A small network was shown many inputs. Here are its activations along a few directions, one row for each input.
In each table, some parts of the input vary, and every possible input appears once, in random order.
A made-up example of a description, with smaller parts first: one of 2 separate values, together with either a single point or one of 9 places around a ring or (one of 5 places around a ring, together with one of 6 places along a line).
Shared parts are said once, and a part with two or three values counts as separate values.

Other details of the inputs vary at random and push rows far along two fixed directions, the same in every table; ignore that.

Table:
R1: [-12 -24  -5 -25  27   8 -14 -15  17  25  -1 -20  -5   4 -34]
R2: [ 13 -25  -9  30  17  11  12 -27  90 -15 -21 -35  -3  12 -10]
R3: [ -5  14  -8 -13  -7 -15  -3   0 -16   3  17  21  12  -4  17]
R4: [ -8 -28  -7  -4   3  25 -24 -24  -4  12 -18 -31 -11  18 -29]
R5: [  0  -3   6  -2  -8  -4 -16  13 -22   2   4  12 -18  -3  10]
R6: [  1   3  -3   4 -15  -4  -6   6 -32   9  -5   9 -10  -8   6]
R7: [ -1  16  -1 -11   4 -11   1   0 -20   8  16  25   1  -8  11]
R8: [-12 -17  -6 -14  16  17 -21 -27  12  14   7 -18  -1  27 -33]
R9: [-16 -18  -2 -10  19  12 -18 -25  10  15  -7 -18   0  33 -31]
R10: [ -6  -3   4  -7 -11  10 -14   5 -25  -9   1   8 -10   7   7]
R11: [  2  13   2  -9   1 -12   7   7 -28   6  20  14   0  -6  13]
R12: [  5  19   4  -8  -3  -8   5  12 -30   5  10  13   4  -4  12]
R13: [ 19  -4   5  34 -12  -2  19  19  40 -34  -9   5 -18 -24   9]
R14: [  7  19   1  41  -3   9  29   1  43 -37 -11   0   7   0  10]
R15: [ -1  16   5 -15  -7 -10  11  23 -27   5   6  12   9 -14   3]
R16: [ 15  15  -1  39  -4  14  30   3  38 -42  -2  -3   7  -7  10]
R17: [ -3 -37  -3 -11   8  13 -38 -10   7  14  -8 -29 -17  20 -16]
R18: [  0   0   0  -2 -18  -8  -3  11 -27   6  -9   8  -5 -17  -6]
R19: [ -6  17   5 -10  -9 -16  -5   5 -21   3   0  10  17   2  17]
R20: [ -5  12   4  -6  -6   1   2   1 -28  -4  21  11  10   4   5]
R21: [ 25  15  -7  38  -9  -1  33  10  44 -39  -3  -4  10 -15  26]
R22: [ 14  13   6  33  -4   1  41  18  53 -24 -15   4   6 -21  11]
R23: [ -1   8  -4 -10  -7 -13   0   5 -23   1  20   8  12  -3  18]
R24: [ -7 -28  -2 -23  22   7  -9 -10  10  23   2 -34  -8   7 -32]
R25: [ -2  20  13  -9  -3 -11   1   7 -23  11   1  16   6  -1  12]
R26: [-11   8   7 -15   2 -13   7  13 -18  13  -1  25  10 -11   3]
R27: [ -3  13   9 -10   3 -14   3   0 -21  12   4  25   4  -2  11]
R28: [ -3 -33 -12  -4   3  13 -30 -20   1  20 -18 -34  -9  14 -21]
Each input here is: one of 4 places along a line, together with either one of 2 separate values or one of 5 places around a ring.
- The inputs of R11 and R24 match in every part but the place on the line of 4. If R12 is changed in the same way as R11 into R24, which row does it become? => R15
- Change only the choice among 2 separate values in R5. List by row number the other rows that result. => R6

Table:
R29: [  5 -37  -5   3  33  30   1 -25  70   4 -15 -47 -17   9 -45]
R30: [-22  -8   4 -48  11  -4 -23  -1 -44  40  14   4  -2   7 -22]
R31: [-13 -11  -7 -16  -6  12 -29  -9 -49  16   3  -5  -1  17  -8]
R32: [ 11   0   4  15 -14  -5   6  23  -1 -19   1  16 -15 -18  11]
R33: [  1  21   9  16  -4  -1  19   7   6 -13  -6  16  12   0  12]
R34: [-19  -7  -1 -43   4 -11 -25  -1 -42  37   4  -4  11  12 -15]
R35: [-11 -17  -2 -22  -5   7 -35  -5 -40  13   5  -1  -7  16   1]
R36: [ 14  11  -3   9  -6 -14  15  12   9  -5  -1   6   4 -17  22]
R37: [  9  10   1  22 -23   0   9  12  -7 -15  -9   3  -2 -18  12]
R38: [  5  17   5  10  -6  -5  23  15   3 -13  -5   5  13  -9  12]
R39: [  3  13   2  14  -4 -14  15   0  11  -8  -1  20   9  -9  18]
R40: [ 10   2   4  17 -21  -4   2  18   2 -17  -6   6  -6 -18  20]
R41: [  4   7   1  10   2 -11  23  11   9  -6   9  17  -2 -23  12]
R42: [-15 -13   3 -22  -5  -3 -35  -1 -37  16  -8   1 -11  13  -3]
R43: [  7  13  -2  12  -5  -8  15  -4   7 -19  17  12   8  -4  20]
R44: [ 11  11  -1  10   1  -9  18  16   8  -4   7  14  -7 -21  15]
R45: [  2  23   2  16  -3   2  18   6   2 -23  13   8  12   4  13]
R46: [-24   2   4 -38   9  -3 -31 -10 -43  33   0   8  12  19 -18]
R47: [ -7 -10   3 -22  -6   1 -24   3 -48  21   1  -2 -12   4 -24]
R48: [  9  15   1  12  -5 -12  11   3  10  -7  -3  17   2  -8  23]
R49: [ 0 17  2 12 -7 -8 16  3 13 -9 -1 22 11 -5 14]
R50: [  5  16  -2   8  -6  -7  19  11   7 -14  -4  10  13 -15  11]
R51: [  4 -28  -8  24   7  25  -8 -24  45  -6 -29 -39 -19  16 -25]
R52: [  3  18  -3  11  -7  -3  15   0   8 -20  18  13  10  -1  16]
R53: [  8 -43 -11   9  28  14  -3 -27  72   9 -20 -55  -8  13 -32]
R54: [  5 -37   2   5  34  32   5 -23  66   5 -17 -52 -17  17 -45]
R55: [  2  22  -4  13  -4   1  14   1   5 -24  14  13  12  -2  12]
R56: [ -9  -5  -1 -37   9  -4 -32 -14 -42  27  18  -5   1  21  -4]
- Describe the family of inputs behind these rows. => one of 4 places along a line, together with either one of 2 separate values or one of 5 places along a line
- The inputs of R53 and R41 match in every part but the place on the line of 4. If R37 is changed in the same way as R53 into R41, which row does it become? => R47
- A walk changes only the place on the line of 5. It starts at R33 and steps to R46. List the rest of the walk in order. => R49, R39, R48
- Change only the choice among 2 separate values in R35. List by row number the other rows that result. => R31

Table:
R57: [ -8 -22   1 -32   1   1 -30   6 -34  28   8  -9 -12  -6 -13]
R58: [ -8 -23  -5  -8  16  13 -16 -28  18  21 -15 -32   7  15 -34]
R59: [-12  20   1   5 -14  -3   6  -3 -28  -2  -2  33   7  -4   7]
R60: [-11  10  -5 -12   4  12 -11  -7 -32   5  15  -2  11  22   0]
R61: [-11  -7   2 -35  11 -14 -25   6 -20  30  -3   0   0   5  -4]
R62: [-10 -19   4 -34  15  -8 -35  -3 -17  32  -2  -8   0  13  -7]
R63: [-13 -19   3 -22  19   6 -10 -21  -3  36 -18 -29   4  13 -37]
R64: [ -2  40   1   1 -26 -23  29  20 -33 -11   0  41  22 -26  27]
R65: [  0  27  16 -19   2 -16  16  23 -35  12  20  32  14 -14   9]
R66: [-13  23  13  -2 -21 -10  -9  12 -42  -2  -6  40   4   2  17]
R67: [  8  19   9  26   1   2  47  12  28 -29  -4   8  12 -18   7]
R68: [ -5  32   6  -6 -27 -14 -14  12 -63  -2   8  35  18   4  36]
R69: [ -3   8  -2 -11   9   0  -6  -9 -13   1  28  -5  -4  16   4]
R70: [ -5  -9   0  -8 -11   3 -20   6 -36   9  -3  -9  -4   6 -13]
R71: [-21 -16  -4 -35  20  19 -35 -20 -25  25   8 -27   7  38 -34]
R72: [-15 -14   3 -30   1   2 -30   6 -42  27 -11 -17 -10   6 -29]
R73: [-21  36  10  -8 -12  -1  10  16 -55 -11  17  50  13  -5  19]
R74: [-18 -47   2 -30  28  12 -52 -29   7  39 -13 -26 -21  37 -39]
R75: [ 22  -8  -9  28  18   3  34  -8  74  -4 -16 -16  -6 -14  -9]
R76: [ -3 -19  -2 -18  -6  -3 -18   7 -28  16  11  -7 -12  -5  -2]
R77: [ 11 -14 -12  38   5  15  21 -20  69 -17 -17 -28   5   6 -12]
R78: [ 16 -12 -12  21  13   2  16 -14  63  -7  -7 -15  -2 -11  -5]
R79: [ 24  14   3  34   5   2  43   8  62 -39  11   6   3 -20  14]
R80: [  7  35  -7  28 -25  -5  22   4 -16 -24   9  30  19 -13  39]
R81: [ 20 -20 -16  38  14   6  23 -20  87 -17  -8 -28  -4  -3  -5]
R82: [  2  -9  -3 -20 -13  -2 -19   1 -50   7  17   4 -13   0  13]
R83: [ -1  20   2 -17 -22 -18   5  38 -51   5  13  35  -3 -35  24]
R84: [ 10 -26  -8  32  24  31  19 -22  87 -22 -12 -50  -3  22 -30]
R85: [ 30   9  -6  55 -23  11  33  12  40 -53 -11   0  -7 -20  21]
R86: [ -7  -1   5  -4  -9  -6 -13   2 -12   7 -10  -4   9  18   1]
R87: [  8  19   7  25 -30  -9  23  29 -20 -29  12  51 -17 -36  32]
R88: [ 16  21  12  43 -11  -5  44  18  46 -30 -23   7   4 -21  24]
R89: [  8 -11   1  24  20  20  18 -15  69 -24   3 -11 -17   7 -16]
R90: [  1  -4   6 -13  12 -11  -3   9   1  22  -9   2  -2  -1   1]
R91: [ -5  23   5 -17 -18 -31 -10  18 -54  -1  16  39  12  -6  41]
R92: [-18  -1  10 -30  -3  -6 -31  -2 -35  25 -10  -5   8  15  -8]
R93: [-17 -30 -12 -25  16  17 -39 -35  -1  33  -8 -39   2  35 -40]
R94: [ 18  28   7  17  -2  -9  42  21  31 -30  14  23   7 -24  18]
R95: [ -8  15   4 -19 -12 -30  -9  19 -46   9  12  32   9  -4  31]
R96: [ 19  14   4  47 -12   3  40  12  68 -40 -26  -2   2 -18  23]
R97: [-12  -2   5 -17  13  11  -5  -5  -8   3   4  -9  13  11 -17]
R98: [  1  29   7   6  -7  -5  33  20  -6 -25   6  24  17 -17  15]
R99: [  4  15   1   2   0 -10  16   9   6 -11  25  12   8  -3  10]
R100: [ -5 -11   6  -4   4   4  -6   7 -13  15 -16 -19 -12  -3 -23]
R101: [ 18  21 -10  25  -7 -16  41  11  39 -20  -2  20   5 -29  22]
R102: [ -3  -2   0 -15   0 -11 -24  -7 -26   5   9   6  -3  10  21]
R103: [ -6 -11  -7   3  11   2  -3 -19  19   7   0   5 -10   1 -12]
R104: [ 17  14  -2  18 -30 -12  23  25 -15 -31  16  29  -5 -30  40]
R105: [ -6 -21  -1 -10   4  15 -32 -20  12  12 -18 -32  -2  34 -18]
R106: [ -8   4   0 -24  10  -3 -14  -7 -21   9  27  -2   3  13  -5]
R107: [ 18 -23 -12  28   1  27  -8 -15  33 -17 -15 -37 -17  13 -15]
R108: [ -6 -51  -5 -17  23  29 -43 -24  15  27 -24 -62 -22  25 -59]
R109: [ 17 -31 -18  31  22  16  10 -35  90 -14  -9 -43 -10   6 -15]
R110: [ 11   9   4   9 -10  -8  23  28  -8   1   1  16 -10 -33  15]
R111: [-12 -13  -9 -26  12  -4 -33 -27 -28  27  15 -12   0  17  -6]
R112: [-15 -12   5 -14  -4   9 -34  -1 -49  17  -7   4 -17  11 -26]
- The inputs of R77 and R70 match in every part but one. If R58 is changed in the same way as R77 into R70, which row does it become? => R108
- Describe the family of inputs behind these rows. => one of 2 separate values, together with one of 4 places along a line, together with either a single point or one of 6 places along a line
- A walk changes only the place on the line of 4. It starts at R76 and steps to R95. List the rest of the walk in order. => R81, R99
- Change only the place on the line of 4 in R96. List by row number the other rows that result. => R64, R72, R98
- Change only the choice among 2 separate values in R80. List by row number the other rows that result. => R111
- Change only the place on the line of 6 in R65. List by row number the other rows that result. => R69, R79, R94, R99, R106
